Each row below holds a small network's activations on one input, seen along a few directions.
In each table, some parts of the input vary, and every possible input appears once, in random order.
A made-up example of a description, with smaller parts first: one of 4 places along a line, together with either a single point or one of 9 places along a line or (one of 2 separate values, together with one of 8 places around a ring).
Shared parts are said once, and a part with two or three values counts as separate values.
(in the rows, 128 means zero)

Other details of the inputs vary at random and push rows far along two fixed directions, the same in every table; ignore that.

Table:
r1: [168 131 117 165  71 121 201  85 118 131  94  52 155 113  87]
r2: [ 71  75 170 119  61 173 119 192 141 122 117 112 103  96 123]
r3: [ 54 105 159 135  90 177 152 189  89  89 131 120 104 104 110]
r4: [132 177 127 142 129  66 168 123 134  66 125  86 165 122 106]
r5: [189 121 155 166 136  80 127 111 106 110 136 100 188  82 119]
r6: [ 57 133 148 144  82 192 153 203  98  96 156 128 118  93 128]
r7: [208 125 118 122 209  91  92  65 116 172 152 173 117 160 150]
r8: [119  64 117  72 220 176 100 149  95 146 152 198  70 121 159]
r9: [159 138 118 122 177  97 122  72 115 159 127 165 100 233  90]
r10: [ 93  72 120 115 165 203  98 127  95 195 133 219  71 135 130]
r11: [ 70 122 183 149  74 184 150 189 104  95 147 128  82  90 126]
r12: [127 167 135 138  97  81 129 132 189 120  91  65 177 121 111]
r13: [ 90  90 194 131  45 178 114 186 156 131 135 120  82  85 140]
r14: [117  55  86  91 141 230 157 116  93 194 142 176  24 169 130]
r15: [153 186  65 123 174  97 127  82 123 146 150 178 122 211 130]
r16: [ 98 112 149 131 108 175 141 208  88  70 184 125 106  84 144]
r17: [160 193  83 119 172  93 127  77 133 146 154 175 104 206 144]
r18: [ 66  93  95  84 133 189  86 155 145 185 115 184  60 175 149]
r19: [ 95 114  87  74 139 191  75 156 160 155 155 187  63 152 204]
r20: [168 149 113 130 186 111 104  55 130 205 124 179 130 172 129]
r21: [186 158 151 146  86  70 111 136 174 107 136  72 157 108 153]
r22: [143 182 147 158  63  88 121 125 186 137 108  72 170 116 134]
r23: [ 65 114 164 153  77 187 150 192  96  97 143 132  99  97 113]
r24: [123 167 123 144  79  85 124 129 169 128  91  66 191 129 116]
r25: [176 155  84 102 203  88 116  92 109 132 155 154 116 212 130]
r26: [ 99  61 213 146  90 187 126 159  95 129 140 141  94  44 115]
r27: [173 109 187 182 106  90 133  89 113 136 109 106 172  90  73]
r28: [ 60  80 139 121 116 172 141 180  81 101 130 134 140  44 143]
r29: [167 105 192 155 134  81 139  90 123 119  93  93 162  87  67]
r30: [ 89 107  69  79 142 195  77 162 153 156 149 192  82 157 190]
r31: [144 156 147 171  59  89 122 120 175 137  91  81 168 123 105]
r32: [ 86 108 117  95 118 195  83 148 161 195 134 194  40 166 166]
r33: [180 152 133 148  89  77 115 141 165 108 129  80 176 113 139]
r34: [ 80 126  83  81 127 187  86 160 162 171 153 194  56 152 197]
r35: [197 127 105 152 105 107 192 105 108 102 133  38 159 103 127]
r36: [ 74 120 131 128 101 183 142 193  96  62 169 128 120  84 150]
r37: [191 136  31 100 171 136 158  51 120 160 127 129 123 196 147]
r38: [ 98  82 121  97 121 193  84 152 152 194 138 202  48 176 145]
r39: [ 78 100  65  62 154 185  80 163 144 145 135 180  85 161 185]
r40: [156 162  77  95 214  89 122  80 136 117 139 158 118 206 132]
r41: [194 171 105 119 193  90 111  87 125 139 174 162  93 205 146]
r42: [150 141 185 159 121  75 159 112 134  86 115  82 141 139  68]
r43: [ 46 123 143 126  94 182 154 200  90  88 144 117 122 100 125]
r44: [ 71  87 145 139 103 183 138 181  91 110 143 144 137  38 146]
r45: [161 103 180 163 118  83 135  88 104 128  96  96 175  97  72]
r46: [179 142  74  90 175  86  84 102 160 162 126 147 126 204 154]
r47: [104 103 104  72 205 170 117 168 106 115 175 185  47 165 157]
r48: [154 131 175 143  90  74 127 120 184 119  90  72 149 125  88]
r49: [189 112  96 107 219  87  99  72 100 164 132 167 138 171 135]
r50: [182 150  26 103 158 133 173  54 120 175 123 139 116 196 138]
r51: [163 133 185 180 103  90 134  85 124 137 101  99 165  81  93]
r52: [130 178 115 145 112  73 162 119 113  76 126  88 178 131 110]
r53: [165 130 139 161 130  90 129  96 115 103 120 105 203  84 124]
r54: [ 50 114 126 100  87 166 127 211 160  90 124 107 113  68 158]
r55: [166 121  80 103 213  97 100  59 109 157 117 171 154 173 139]
r56: [139 165  49  95 158  89  94  90 169 170 108 154 133 205 150]
r57: [ 77  84 113  82 197 196 110 143 107 176 128 201  82 128 138]
r58: [ 75  94 164 134 100 181 137 176  98 107 147 140 120  29 159]
r59: [135 149 153 146  90  78 127 122 185 120  79  69 158 122  96]
r60: [172 147 140 123 120  66 120 144 176  91 113  68 164 112 132]
r61: [145 119 160 165 118  87 137  90 108 130  86  96 183  97  81]
r62: [149 144 152 176 113  98 139 102 119 139 109 101 202  89  99]
r63: [ 56  81 155 128 111 187 137 181  84 123 124 128 143  53 126]
r64: [ 68 102 129  92 101 171 115 205 159  77 126 106 119  72 165]
r65: [134 158 162 161 120  77 161 115 135  88 105  82 150 137  77]
r66: [160 136  87 101 219  89 119  65 129 164 110 178 135 164 127]
r67: [139 174  91 110 198  97 132  86 139 151 128 159 115 220 110]
r68: [153 162  66  99 197  95 118  77 116 125 140 159 131 213 135]
r69: [162 119 117 115 207 101 109  54 129 185  94 173 118 172  93]
r70: [161 126 144 134 159  80 137 100 125  88 102  95 191  82 119]
r71: [ 79 126 149 125  99 179 142 189 105  61 174 124 102  78 165]
r72: [144 195 158 171  93  89 158 120 132 102 134  88 163 130 111]
r73: [164 152 102 154  77 128 204  98 120 131 105  48 177 114 103]
r74: [ 91  82 165 127 115 186 123 168  98  95 152 137 126  36 167]
r75: [ 55 120 138 132  53 192 118 208 153 131 130 114 126  81 151]
r76: [160 151 180 183  91  87 154 113 119 101 127  95 152 140  73]
r77: [140 175 111 155  70  80 126 130 175 114 109  84 186 110 136]
r78: [166 158 199 180  89  82 153 109 128  99 131  89 134 134  85]
Each input here is: one of 6 places along a line, together with either a single point or (one of 3 separate values, together with one of 4 places along a line).
Question: The inputs of r12 and r59 match in every part but the place on the line of 6. If r75 is changed in the same way as r12 into r59, which row does it become?
Answer: r31
Question: The inputs of r11 and r72 match in every part but the place on the line of 6. If r51 is changed in the same way as r11 into r72, which row does it become?
Answer: r20
Question: Change only the place on the line of 4 in r16. List by row number the other rows that result.
Answer: r25, r41, r47
Question: Change only the place on the line of 4 in r72. List by row number the other rows that result.
Answer: r6, r43, r67
Question: Change only the choice among 3 separate values in r58. List by row number the other rows that result.
Answer: r17, r34
Question: Change only the choice among 3 separate values in r38. List by row number the other rows that result.
Answer: r27, r76
Question: Change only the place on the line of 6 in r63. List by row number the other rows that result.
Answer: r28, r45, r49, r55, r61
Question: Which other rows agree with r19 in the place on the line of 6? List them by row number.
Answer: r30, r36, r37, r39, r40, r53, r55, r64, r68, r70, r71, r74
Question: Change only the place on the line of 6 in r57. List by row number the other rows that result.
Answer: r8, r29, r66, r69, r70

Table:
r79: [144 143 132 145  87 111 130 116 157 142 109  98 144 129 122]
r80: [ 73  78 155 128  92 208 162 198  76  83 158 119 105  48 142]
r81: [ 73 116 115  99 122 178 111 186 131 113 150 152 101 107 170]
r82: [157 137 112 124 184 101 117  88 114 142 131 158 137 152 127]
r83: [162 166 139 155  93  79 125 110 161 125 115  92 160 139 119]
r84: [167 178 141 159 100  46 120 102 170 112 101  74 199 124 115]
r85: [165 163 134 156  92  62 127  96 171 128  89  72 195 118 113]
r86: [ 90 136  53  73 189 183 102 113 132 201 144 230  34 252 145]
r87: [ 40  87 173 138  82 208 166 202  77  89 142 124 100  62 111]
r88: [147 153  90 111 144 104 129 113 147 123 127 120 131 168 138]
r89: [176 151 146 160 131  80 148  90 116 115 128 103 162 125 104]
r90: [119 124  44  67 191 182 100 118 129 186 159 214  47 220 175]
r91: [151 111 131 128 153 118 122  94 125 161 110 141 122 144 106]
r92: [140 149  83  93 177 121 100 107 152 156 139 172  92 203 148]
r93: [102 134 106 114 115 141 132 162 132 100 135 113 141 105 155]
r94: [187 154 169 179 108  61 143  84 128 116 111  81 184 113  89]
r95: [127 114 118 124 152 136 139 129  97 112 136 132 142 105 133]
r96: [118 140 115 118 119 144 123 147 138 127 146 137 105 142 150]
r97: [174 163  99 116 165  77  97  77 170 167 117 148 123 211 125]
r98: [145 118 190 183  60 109 164 130 118  98 106  56 180  50  90]
r99: [ 56  69 182 129  98 196 126 206  93  97 142 135 115  36 138]
r100: [ 50  80 160 118  60 201 133 216 136 103 127 109  97  59 143]
r101: [ 81  71 141 112 133 191 118 157 103 149 128 163  98  86 137]
r102: [159 129 112 122 171 108 140  95 108 127 130 132 134 150 118]
r103: [146 114 124 112 183 124 104  96 121 166 130 177  98 173 118]
r104: [178 152 162 164 125  58 151  95 123  89 115  75 183 108  94]
Question: What is each input in this table made of?
Answer: one of 2 separate values, together with either a single point or (one of 3 separate values, together with one of 4 places along a line)
Question: Change only the choice among 2 separate values in r89. List by row number the other rows that result.
Answer: r96
Question: Change only the choice among 3 separate values in r91. List by row number the other rows that result.
Answer: r98, r101
